A small network was shown many inputs. Here are its activations along a few directions, one row for each input.
Each table varies a few parts of the input and shows all the possible inputs, shuffled.
A made-up example of a description, with smaller parts first: values(2) and (point or ring(9) or (line(6) and ring(8))).
Shared parts are said once, and a part with two or three values counts as separate values.
In the rows, zero is written as 128.

Other details of the inputs shift rows strongly along two fixed directions, in all tables alike. That doesn't count.

A family of inputs:
R1: [136 159 133 157 162 162 140 128 187 135 114 135]
R2: [165 127 145 126 151 130 148 164 144 169 121 132]
R3: [120 110 133  90 104  84 124 116  75 130 117 119]
R4: [ 98 110 100 165  74 144 119 126 137  75 161 138]
R5: [114 117 105  93  89  99 115  98  99  88 147 115]
R6: [108 110 107  87  94  95 107  79  68  93 144 113]
R7: [108  82 125 110  74  88 139 131  74 116 144 128]
R8: [145 118 166  79 157  78 148 139  80 178  94 118]
R9: [122 134 152 118 139 145 134 136 136 141 123 130]
R10: [133 176 134 141 167 163 126 120 171 142  91 128]
R11: [134 131 124 142 132 139 136 142 144 132 140 143]
R12: [134 118 123 132 126 108 146 139 126 140 130 137]
R13: [116 118 147  84 118 114 135 121 109 127 140 120]
R14: [140 114 152  78 121 107 135 133 121 137 144 103]
R15: [150 119 157 114 158  87 153 155  86 186  94 128]
R16: [120 146 131 192 121 219 117 158 197 105 134 133]
R17: [140 137 159 124 157 138 146 148 133 170 107 136]
R18: [142 160 134 160 180 148 124 119 138 166  86 135]
R19: [ 99 111 121 139  86 136 124 122 127  90 144 130]
R20: [135 120 153 127 126 150 133 155 140 141 124 119]
R21: [ 97 118 112 123  83 133 119 102 139  65 164 119]
R22: [124 138  90 142 130 141 103  91 138  97 140 129]
R23: [118  90  94 122  95  72 112 110  54 124 146 130]
R24: [125 132 138 151 128 156 135 148 139 138 126 141]
R25: [121  92 121 104  86  66 128 129  52 138 125 125]
R26: [141 159 116 146 156 144 123 121 165 131 110 131]
R27: [130 125 123 146 128 121 130 145 120 130 128 133]
R28: [170 132 159 110 165 121 152 160 144 186 112 127]
R29: [138 142 150 102 154 127 142 126 142 149 129 124]
R30: [147 133 144 120 140 142 133 139 158 134 138 118]
R31: [122 127 112 143 119 134 115 125 142  95 145 131]
R32: [120 129 152 108 124 153 123 135 152 121 141 108]
R33: [119 150 116 186 127 191 122 145 180 109 142 148]
R34: [140 148 151 145 167 142 135 144 144 155  96 130]
R35: [132 116 133  98 120 107 135 123 116 125 147 127]
R36: [103 103 103 161  55 172 105 141 145  57 181 127]
R37: [ 95 139 122 146 105 169 119 109 169  76 144 125]
R38: [123 129  84 162 131 136 104 109 131 113 139 141]
R39: [132 127 135  95 136 103 131 117 114 122 132 114]
R40: [106 106  85 125  70 108 101 105 107  71 161 130]
R41: [150 174 120 134 194 150 128 103 155 155  98 126]
R42: [138 134 139 107 154 102 127 109  85 162  95 124]
R43: [150 129 110 122 159 102 127 113 107 159 111 134]
R44: [117 133 113 159 115 151 127 123 165  96 142 137]
R45: [144 142 121 153 151 120 134 145 130 167 100 139]
R46: [131 141 120 166 150 136 117 119 117 152 104 137]
R47: [131 131 133 128 129 113 127 129 111 145 103 130]
R48: [152 126 132 122 158  96 146 148 114 166 113 134]
R49: [124  83  97  92  79  52 125 123  57 118 147 127]
R50: [118 133 116 149 113 159 119 126 161  95 157 140]
R51: [115 109 145 100 114 104 142 126 103 133 122 124]
R52: [149 149 138 128 172 128 136 131 151 146 113 127]
R53: [138 144 156 102 168 118 141 130 126 155 103 117]
R54: [ 95 133 132 160  96 207  99 134 186  68 157 117]
Each input here is: line(6) and ring(9).
The inputs of R52 and R22 match in every part but the line(6) part. If R34 is changed in the same way as R52 into R22, which row does it become? -> R18
Which other rows does R13 become when the ring(9) part takes its other values? List them by row number. -> R9, R11, R17, R24, R29, R33, R35, R50
Which other rows does R42 become when the line(6) part takes its other values? List them by row number. -> R3, R8, R9, R51, R54
A walk changes only the ring(9) part. It starts at R28 and steps to R30. List the rest of the walk in order. -> R14, R32, R54, R20, R16, R36, R2

A family of inputs:
R55: [ 95  86 108 134  55 125 105 126 104  66 172 125]
R56: [126 118 145  95 123  96 149 127 108 140 122 122]
R57: [141 108 157  72 136  68 161 136  83 173 112 126]
R58: [143 136 140 135 144 157 135 148 163 137 138 127]
R59: [ 96  96 101 140  62 133 104 123 102  68 171 128]
R60: [139 139 140 132 141 156 130 142 164 129 136 125]
R61: [139 114 111 124 129  94 129 122  99 143 127 136]
R62: [142 107 159  75 136  71 147 134  72 177 102 116]
R63: [115 152 128 166 132 176 130 138 187 107 133 139]
R64: [110 121 105 121 102 118 109 101 115  87 145 121]
R65: [149 161 155 137 188 145 141 138 143 185  79 128]
R66: [154 114 129  90 152  59 149 126  68 185 106 129]
R67: [146 127 121 134 138 117 134 134 129 145 121 132]
R68: [ 85  98  78 119  55 104  90  77  84  37 176 122]
R69: [141 154 141 160 164 159 131 145 158 159 100 137]
R70: [126 119 115 111 117 103 123 115 104 119 133 123]
R71: [118 140 125 167 122 170 131 141 181 105 137 141]
R72: [122 180 102 196 165 196 106 109 196 108 118 144]
R73: [120 136 134 142 127 150 122 132 141 121 125 127]
R74: [119 134 128 127 116 162 117 119 157  94 149 116]
R75: [136 151 142 147 161 150 129 137 143 157 101 134]
R76: [129 115 114 115 115 103 124 120 106 123 135 126]
R77: [140 149 145 130 155 161 129 138 170 138 125 124]
R78: [140 115 150 104 137  99 145 146  97 169 111 125]
Describe the family of inputs behind these rows. -> line(4) and line(6)
The inputs of R70 and R76 match in every part but the line(4) part. If R73 is changed in the same way as R70 into R76, which row does it become? -> R78
Which other rows does R69 become when the line(4) part takes its other values? List them by row number. -> R59, R65, R75
Which other rows does R56 become when the line(6) part takes its other values? List them by row number. -> R62, R64, R65, R68, R74
A walk changes only the line(6) part. It starts at R61 and steps to R67. List the rest of the walk in order. -> R59, R55, R71, R58
